These are the activations of a small neural network, seen along a few directions. Each row is one input.
In each table, some parts of the input vary, and every possible input appears once, in random order.
Descriptions start from the smaller parts, as in this example, which fits no table here: line(6) and (point or ring(9) or (values(2) and ring(5))).
Shared parts are said once, and a part with two or three values counts as separate values.

Rows:
row 1: [  7  21   6  -4  48   3  -7  -2 -12   1  22  11 -24   0  25   4 -30]
row 2: [ -4   1 -30   0  20 -21  -6  -7  -3  12  22 -37   2  24  38   1 -20]
row 3: [-12  26  18   7  33  15  -2  -9   5  -9  47   5  -9  15   9  19  21]
row 4: [ 11   4   1  16   4  18  16  -6   4  20   6  36 -22  -3  23   3 -18]
row 5: [  2  -3 -30  10 -24 -12  28  -4  12  22   4  -4  17  28  28  -8 -16]
row 6: [-14 -12 -13 -14   4 -35 -30  -1 -15   3  -6 -39  16   9  18  -8 -15]
row 7: [ -3   6  14   2 -30  19  24   1  16 -17  -4  22   6   2 -24  16  37]
row 8: [ 2 12  9 11 -2 25 31 -3 16 -1 28 34  5 17  6 15 31]
row 9: [ 15 -21   5   1   2   0 -22  12 -12  -6 -35   6  -5 -40 -30  -4 -13]
row 10: [-15  16  23 -12  18  20 -24   9  -1 -22  17  -8   6  -6 -10  -2  25]
row 11: [ -6 -16 -17  -2 -46 -20  31  -3   4  16 -23 -11  22  16 -12 -12  -8]
row 12: [ -3 -11  11  -9 -18  13  -4   8   9 -36  -9  -3   8 -23 -37   1  39]
row 13: [  0 -33 -17 -18 -31 -40  -9   1 -10   6 -26 -34  13 -10 -22 -19   1]
row 14: [  3  11   9  -6  41   0 -38  10 -11  -1 -14  -3 -22 -13   0  -6 -21]
row 15: [ 15  -1  11  17 -20  17  12  -5   0  10 -30  23 -14 -16 -11   1 -13]
The inputs of row 15 and row 11 match in every part but one. If row 9 is changed in the same way as row 15 into row 11, which row does it become?
> row 13
What is each input in this table made of?
> values(3) and ring(5)
Change only the values(3) part in row 5. List by row number the other rows that result.
> row 4, row 8
Change only the values(3) part in row 10. List by row number the other rows that result.
> row 6, row 14

Rows:
row 16: [ -2   2  11  -7  19   5 -25   8  -5 -14  -5  -7  -6 -17 -14  -4   4]
row 17: [  4  -9  16  -3 -17  11  -2   5   0 -16 -19  10  -3 -24 -34   0  19]
row 18: [  4 -22 -18   3 -45 -12  18   0   7  10 -29  -7  16  -2 -12 -10  -1]
row 19: [  2   2   3  -7  36  -8 -32   4 -12  -9   0 -11 -14 -14   2   2 -12]
row 20: [ -6 -13 -20  -5 -13 -27  -7   1  -2  17 -16 -25  15   9   9 -16 -16]
row 21: [  1  -5  15  -3  -4   6 -12   4  -2 -14 -12   4  -2 -20 -26   3  16]
row 22: [-3 21 16  7  2 26 19 -3  9 -2 20 26 -4 14  6 10 14]
row 23: [ -1 -21 -18   1 -33 -22   7   0   2  14 -22 -12  19   3  -3  -9  -4]
row 24: [  4  11  10  10 -11  25  32  -2  13  -3  15  32  -1   7  -5  12  21]
row 25: [ 1 17  3  7 23 18 11 -4  7 -2 35 17 -7 12 22 14  7]
row 26: [ -1  27   4   4  38  13   5  -9  -3  -2  42   5 -15  21  33  17 -10]
row 27: [ -4  -9 -22  -8   6 -35 -14  -3 -13  23  -9 -31   2  12  22 -17 -37]
What is each input in this table made of?
> values(3) and line(4)
The inputs of row 18 and row 27 match in every part but the line(4) part. If row 24 is changed in the same way as row 18 into row 27, which row does it become?
> row 26
A walk changes only the line(4) part. It starts at row 19 and steps to row 16. List the rest of the walk in order.
> row 21, row 17
